A small network was shown many inputs. Here are its activations along a few directions, one row for each input.
In each table, some parts of the input vary, and every possible input appears once, in random order.
A made-up example of a description, with smaller parts first: one of 5 places around a ring, together with either a single point or one of 11 places along a line or (one of 3 separate values, together with one of 6 places along a line).
Shared parts are said once, and a part with two or three values counts as separate values.
In the rows, zero is written as 128.

Other details of the inputs shift rows strongly along two fixed directions, in all tables alike. That doesn't count.

A family of inputs:
r1: [156  97  86 123 174 120 123 106 159 146 106 132 128 100 164]
r2: [149  98  92 127 181 119 107 106 164 153 120 139 129 103 155]
r3: [151  85 120 130 148 129 133  84 158 154 122 123 153  77 110]
r4: [ 72 179 169 133  87 149 136 162  83  88 164 115 122 141 111]
r5: [185 143 122 116 107 132 157  98 133 124  84 134 124 201 141]
r6: [138  85 122 133 152 130 146  96 145 156 114 110 149  65 123]
r7: [ 37 144 146 132 114 118  85 177 104 123 182 143 139  73 128]
r8: [195 145 155 142  77 142 175  95 127 141 101 116 132 169  94]
r9: [135  88 122 132 162 133 132  88 163 169 136 114 136  58 118]
r10: [ 85 182 172 135  82 146 132 176  83  96 169 114 114 151  97]
r11: [ 49 132 109 124 156 112  83 195 104 104 170 125 103 115 144]
r12: [208 145 129 121  99 128 152 109 138 132  80 132 114 209 129]
r13: [ 39 127 111 121 169 113  74 173 114 109 175 134 113 111 149]
r14: [200 167 162 134  42 138 167 112 124 146  93 144 141 182 104]
r15: [156  87  90 123 174 118 114 120 164 157 106 127 114  99 152]
r16: [191 136 113 130 128 127 136 120 143 137 100 136 119 168 140]
r17: [ 41 133 149 139 134 126 101 158 102 113 187 117 129  82 114]
r18: [ 97 203 152 126  87 135 123 177  82  64 135 142 113 211 141]
r19: [191 144 126 115 105 131 156  97 136 122  79 134 122 199 143]
r20: [ 38 122 133 129 139 127 103 170  99  92 177 117 140  63 119]
r21: [ 92 194 184 139  57 148 151 154  70  79 152 118 127 184 103]
r22: [171 126 154 133 108 139 156  88 134 147 107 123 149 143 100]
r23: [ 45 136 114 128 173 115  73 179 118 103 173 139 114 103 152]
r24: [ 75 170 136 119 110 126 118 175  88  77 150 136 117 186 144]
r25: [175 127 120 123 128 124 140  98 148 138 104 142 131 187 136]
r26: [ 35 123 106 117 173 119  78 184 110  99 162 128 110  86 166]
r27: [145  79 116 132 148 124 140 107 144 159 125 119 136  63 106]
r28: [185 131 151 136  97 141 165 105 127 145 100 115 139 148  96]
r29: [ 96 194 191 133  51 145 138 152  67  76 158 139 132 202  84]
r30: [145  78 110 130 154 124 132 110 154 153 126 113 143  57 109]
r31: [131  89 111 130 135 118 131 106 155 172 117 133 150  44 142]
r32: [147  80  84 124 177 110 121 121 162 158 119 125 119 101 148]
r33: [176 121 143 130  97 139 172  84 127 134  99 125 144 137 105]
r34: [134  75  87 117 194 110 101 100 173 161 118 130 122  84 157]
r35: [208 161 132 131  96 133 154 117 136 123  83 139 116 213 128]
r36: [136  83  91 122 189 119 102 106 170 158 116 135 124  92 156]
Description of these inputs: one of 3 separate values, together with either a single point or one of 5 places along a line or one of 6 places along a line.
Question: The inputs of r3 and r20 match in every part but the choice among 3 separate values. If r22 is changed in the same way as r3 into r20, which row does it become?
Answer: r6
Question: Change only the place on the line of 6 in r24. List by row number the other rows that result.
Answer: r1, r5, r18, r19, r26
Question: Change only the choice among 3 separate values in r13. List by row number the other rows that result.
Answer: r5, r11
Question: Start at r16 and move only the place on the line of 6, one step at a time. The first step leads to r35. Which rows follow, in order?
Answer: r15, r12, r11, r32

A family of inputs:
r37: [112 125 112 121 149 129 127 115 119 101 116 120 122 134 159]
r38: [ 94 115  94 123 142 115 111 160 131 125 136 143 117  85 167]
r39: [151 180 147 128  86 121 114 141 117 117 130 159 115 216 120]
r40: [ 92 130 143 137 101 115 122 153 107 132 152 136 138  98 115]
r41: [124 142 149 130 106 132 121 127 137 142 135 131 127  97 115]
r42: [141 142 126 145 122 137 119 149 129 120 132 142 146  93 123]
r43: [ 82 105 123 113 181 124 101 122 126 115 144 137 126 116 150]
r44: [209  96 106 123 165 125 145  60 176 159  93 129 125 161 122]
r45: [131 161 128 121 101 143 160 135 101  80 117 131 111 192 138]
r46: [102 125 119 113 150 132 122 111 133 104 125 122 137 145 151]
r47: [ 89 135 122 124 161 117 104 130 124 101 151 135 125 152 124]
r48: [ 63 106 131 127 126 114  92 163 109 127 164 128 142  51 118]
r49: [178  95  86 123 151 112 129  83 170 166  76 138 138  92 173]
r50: [146 187 167 130  58 147 144 129 102 133 131 134 129 170 109]
r51: [104 147 150 128 118 154 139 124 103 122 155 107 122 130 112]
r52: [134 142 131 131 133 130 117 142 113 102 151 121 107 186 123]
r53: [109 116 108 135 158 107  87 173 131 148 137 129 108 101 151]
r54: [100 130 113 117 150 125 131 163 112  94 135 112 105 131 144]
r55: [ 76 110 104 122 184 117  90 180 121 112 160 102 104 108 134]
r56: [116 133 146 147 106 131 126 131 135 143 140 130 137 101 121]
r57: [129 131 110 118 126 116 123 163 130 129 117 137 109 121 155]
r58: [ 57  98 128 123 150 127 106 145 105 108 163 105 137  64 104]
r59: [160 177 142 132  80 125 117 158 122 116 131 144 114 214 124]
r60: [146 184 172 138  59 134 157 136 103 127 132 136 141 177 113]
r61: [207  95 120 133 105 129 167  71 159 188  85 138 145 108 112]
r62: [107 165 152 116 104 130 110 147 113 114 135 167 135 177 147]
r63: [ 97  90 128 122 145 129 132 129 125 119 147 107 140  81 105]
r64: [108 139 120 118 124 127 109 135 140 126 125 146 144 134 165]
r65: [141 186 148 129  80 128 120 131 119 115 122 165 132 221 121]
r66: [173  67 119 140 156 121 164  68 154 166 100 114 144  85 113]
r67: [203  90 109 139 170 142 153  76 162 140  90 118 148  85 118]
r68: [193 183 141 130  66 131 152 152 117 127  83 134 112 227 123]
r69: [116 131 149 129 135 141 134 110 131 122 137 106 124 106 106]
r70: [ 66 110 131 136 146 135 128 145 102 121 161 115 125  83 111]
r71: [114 121 149 143 129 145 144 111 130 126 137 111 129 116 112]
r72: [206  99 131 134 136 135 187  52 160 169  93 107 147 127 115]
r73: [189  75 113 123 124 121 151  81 168 181  94 131 152  76 114]
r74: [ 98 103  96 121 181 120 111 161 126 125 133 100 105 103 138]
Question: The inputs of r51 and r50 match in every part but one. If r43 is changed in the same way as r51 into r50, which row does it become?
Answer: r62
Question: Describe the family of inputs behind these rows.
Answer: one of 2 separate values, together with either a single point or one of 8 places along a line or one of 10 places around a ring
Question: Change only the choice among 2 separate values in r73. List by row number the other rows that result.
Answer: r63
Question: Change only the place on the ring of 10 in r65. List by row number the other rows that result.
Answer: r38, r39, r49, r53, r57, r59, r62, r64, r68
